A small network was shown many inputs. Here are its activations along a few directions, one row for each input.
In each table, some parts of the input vary, and every possible input appears once, in random order.
Descriptions start from the smaller parts, as in this example, which fits no table here: one of 6 places along a line, together with either a single point or one of 11 places around a ring or (one of 2 separate values, together with one of 8 places around a ring).
Shared parts are said once, and a part with two or three values counts as separate values.

A family of inputs:
r1: [ -69,  361,   93, -113,  135,  -45,  153,  139,  179,  -90, -327]
r2: [ 195,   49,   28,  -23,  255, -193,   30,  104,  311,  -84, -334]
r3: [ 234, -128, -171, -109, -267, -189,   32,  217,  295,  157, -155]
r4: [-292,  434,   81, -132,  162,  170,   26,   57, -104, -120,  -97]
r5: [-271,  121,   68,  -70,  310,  204,  -48, -176, -322, -156,  103]
r6: [-243,  269, -142, -169, -361,  143,   29,  103,  -70,  177,   54]
r7: [ 287, -224,   11,   69,  431, -108,  -45,  -76,  141,  -53,  -80]
r8: [ 352, -389, -198,    1,  -85, -124,  -29,   34,  101,  181,   89]
r9: [-201,  -33, -174,  -85, -226,  171,  -41, -154, -286,  150,  238]
r10: [ -97, -163,  846,  625, -306,   35, -194,  -86, -276, -333,  282]
r11: [  25, -167,  -46,  121,  440,  -10,  -32, -215,  -86, -132,  121]
r12: [ -24,  189, -115, -199, -397,  -43,  142,  211,  198,  167, -155]
r13: [ 103, -320, -282,   86,  -92,  -12,  -23, -158,  -83,  136,  260]
Question: What is each input in this table made of?
Answer: either a single point or (one of 2 separate values, together with one of 6 places around a ring)
Question: Which other rows does r9 become when the place on the ring of 6 takes its other values? List them by row number.
Answer: r3, r6, r8, r12, r13

A family of inputs:
r14: [ 197,  -72, -129, -289, -365, -150,   31,  292,  178,  153, -263]
r15: [-226,   35,  122, -167, -160,  193, -205,   91, -269,   45,   12]
r16: [-126,  348,  372,  337,  110,   59,   -4,   -4,  -24, -267,   55]
r17: [ -73,  129,  567,   55,   88,  138,  -21,   19, -151, -253, -110]
r18: [ 251, -160,   39, -169,   98, -187,   10,  243,  320,   -5, -381]
r19: [  38,  -15, -371, -169, -138,   -8,  237,  -64,   31,  274,  -82]
r20: [ -12,  -38, -115, -300,  -82,  194,  -80,  169, -173,  139,   77]
r21: [ 161,  198, -328,  -28, -143,    6,   12,  123,  155,  285,   78]
r22: [ 358, -751,  327,  324,  -86,  -40, -287, -117, -226,  -29,  320]
r23: [-229,   15,   27,   67,  278,   29,   -2, -249, -183, -222, -102]
r24: [ 132,  -76,   29, -210,  361,   82, -107,   84, -101,  -72,  -30]
r25: [ -48,   10,  240,  -66,  259,  104, -236,   -2, -216, -186, -109]
r26: [ -99,  242,   71,  180,  263,   18, -222,  -55,  -66, -201,   78]
r27: [-254,  135,  359,  190,  109,   57,  214, -229, -117, -288,  -97]
r28: [ 140,  163, -298,  -39, -358, -228,   36,  236,  335,  139,  -84]
r29: [ 239,  137, -130,   25,  292,  -94,  -12,   26,  293,  114,    2]
r30: [ -55,  -60, -181,  -92,  380,  -20,  128, -159,  -73, -101,   -4]
r31: [ 191,   71, -116,   66,  101, -285,   20,  181,  475,  -16, -193]
r32: [ 314, -517,  154,  594,  -92,  -64, -262, -227,    1,  -76,  524]
r33: [  79,  152, -126,   19,  351,   21, -100,   -5,   85,  -96,  164]
r34: [-192,  -23, -318, -203,  -80,  119,  144, -111, -111,   98,  110]
r35: [ 171, -770,   92,  497,  -68, -109,  -20, -410, -186,  -72,  332]
r36: [-426,  169,  224,   89, -305,  105,  245, -119, -218,  -65,   26]
r37: [-266,  264,  -44,   72, -161,  138, -202,    3,  -80,   19,  200]
r38: [ 295,  -75,   25, -210,  298,  -55,  -16,  125,   92,  145, -175]
r39: [  20,  -59, -331, -191, -364, -217,  258,   21,  252,  113, -243]
r40: [ 125,  -75, -180,  -96,  312, -101,  211, -155,  173,   99, -167]
r41: [  76, -151, -154,  -64,  110, -259,  239,  -25,  398,  -42, -365]
r42: [ -56,  191, -283,  -59,  -84,  137,  -79,   80,   15,  110,  266]
r43: [-244,  172,  444,  -51, -320,  146,   18,  136, -262,  -18,   30]
r44: [ 216,  -20, -146, -293, -154,   55,    9,  183,  -12,  311,  -90]
r45: [-286,  376,  245,  234, -304,  134,   20,   74,  -87,  -54,  176]
r46: [-412,   56,  -84,  -57, -148,   84,   24, -154, -247,   18,   46]
Question: What is each input in this table made of?
Answer: one of 3 separate values, together with either a single point or (one of 2 separate values, together with one of 5 places along a line)
Question: Changing only the choice among 3 separate values turns r21 into r44. The same change can be made to r33. Which row results?
Answer: r24
Question: Which other rows does r28 become when the choice among 2 separate values takes its other values? List them by row number.
Answer: r31
Question: Start at r39 and move only the place on the line of 5, one step at a time. The first step leads to r19. Which rows follow, in order?
Answer: r34, r46, r36
Question: Which other rows does r15 become when the choice among 3 separate values takes its other values? List them by row number.
Answer: r37, r46

A family of inputs:
r47: [-289, -294,  526,  696,  -68,   84, -462, -356, -424, -434,  407]
r48: [ 350, -311, -301,  -78,  438, -317,  146,  -14,  396,   -3, -247]
r49: [-255,  310, -328, -347, -546,  -22,  219,  252,   92,  196, -148]
r50: [ 407, -489, -332,  -32, -158, -220,   91,   80,  326,  154,    9]
r51: [-344,  183,  382,  614,  119,  290,   -8, -346, -411, -295,  566]
r52: [-206, -382,  146,   86,   -1,  333, -171, -343, -699,    9,  439]
r53: [ 412,  -94, -347, -173, -261, -164,  -12,  218,  277,  331,  -12]
r54: [  59,  210, -322, -325, -390,  -43,   34,  303,  243,  401,  -83]
r55: [-254,  442, -321, -398,   81,  -21,  270,  105,  183,  -23, -463]
r56: [-212,  140,  784,  140,  291,  276, -292,   35, -397, -480,  181]
r57: [  45,  352, -311, -378,  234,  -50,   88,  167,  327,  190, -385]
r58: [ 362,   76, -328, -231,  371, -209,   40,  108,  353,  145, -299]
r59: [ -74, -144,  751,  427, -112,   62,   56, -210, -267, -190,   35]
Question: What is each input in this table made of?
Answer: either one of 5 separate values or (one of 2 separate values, together with one of 4 places along a line)
Question: Which other rows does r49 become when the choice among 2 separate values takes its other values? List them by row number.
Answer: r55
Question: Which other rows does r58 become when the choice among 2 separate values takes its other values? List them by row number.
Answer: r53

A family of inputs:
r60: [-521,  618, -309, -344,  295,  228,  144,  -68, -161,  -33, -105]
r61: [ 250,  219, -111, -341,  -62, -287,  228,  441,  574,   10, -623]
r62: [ 503, -459, -481,  -71,  589, -129,   -7,  -97,  171,  107,  111]
r63: [-440,  537, -195, -223, -617,  176,  121,  112, -114,  297,   39]
r64: [ 494, -574, -407,   47, -350, -204,  -83,   46,  218,  373,  203]
r65: [ 110, -568,  207,  470, -377,   11, -156, -311, -281,   83,  493]
r66: [-338,  253,  818,  290,   -4,  135, -188,   17, -209, -476,  -36]
r67: [ 225, -344,  698,  608,  129, -140,  -85,  -96,   19, -348,   81]
r68: [-421,  200,  261,   44,  455,  395, -145, -275, -597, -257,  274]
r69: [-345,  697,  275,  -98, -151,   12,  149,  252,  203, -215, -382]
r70: [-416,   89,  350,  157, -481,  297, -203, -145, -545,   12,  392]
r71: [ 123,    3, -575, -467, -542, -103,  196,  346,  271,  430, -180]
r72: [  46, -489,   90,  354,  545,   73, -129, -488, -321, -243,  340]
r73: [ 594, -343,   59,  186,  148, -401,  -51,  167,  511,  -37, -267]
r74: [ 136,  161, -679, -612,  423,  -65,  207,   99,  261,  296, -340]
Question: Changing only one part turns r67 into r65. The same change can be made to r73. Which row results?
Answer: r64
Question: What is each input in this table made of?
Answer: one of 3 separate values, together with one of 5 places around a ring
Question: Which other rows does r72 become when the place on the ring of 5 takes its other values? List them by row number.
Answer: r60, r62, r68, r74

A family of inputs:
r75: [ 262, -297, -527, -189,  409, -100,    7,  -62,  109,   95,  -70]
r76: [-256, -271,  486,  903,  141,  130, -218, -634, -348, -255,  631]
r77: [ -54,  -79, -505, -282, -379,   39,  120,   36,  -94,  416,  159]
r78: [ 340,  204,  -55, -123,  313, -302,   40,  200,  463,  -28, -505]
r79: [  20,  428,  -84, -195, -495,  -66,  167,  304,  271,  222, -322]
r80: [-575, -107,  754,  319, -200,  183, -335, -218, -558, -443,  110]
r81: [-228,  508, -268, -400, -266,   83,  156,  249,   77,  319, -140]
r82: [ 184,  140,   68, -120,  -93, -243,  192,  387,  599,   12, -382]
r83: [  80,  280, -311, -316,  510,  -53,   40,  153,  277,    1, -372]
r84: [-587,  305,  568,  500,  209,  261,  140, -393, -553, -638,  301]
r85: [-186,  453, -364, -475,  206,  116,   56,  130,  133,  118, -186]
r86: [ 368, -438, -164,  -14, -204, -286,  164,  180,  440,  122, -100]
r87: [ -48, -232,  744,  603, -234,  271, -562,  -58, -572, -347,  738]
r88: [ 198, -159, -331,  -88, -622, -105,  137,   92,  104,  330,  -31]
r89: [ -32, -248,  852,  246,  399,  348, -138, -283, -621, -224,  270]
r90: [ -13, -134, -592, -360,  106,   57,   18,  -77,  -36,  197,  121]
r91: [ 526, -352, -273,  -11,  200, -335,   15,   -6,  310,  102, -222]
Question: What is each input in this table made of?
Answer: either one of 5 separate values or (one of 2 separate values, together with one of 6 places around a ring)
Question: Which other rows belong to the same alternative as r90? List them by row number.
Answer: r75, r77, r78, r79, r81, r82, r83, r85, r86, r88, r91
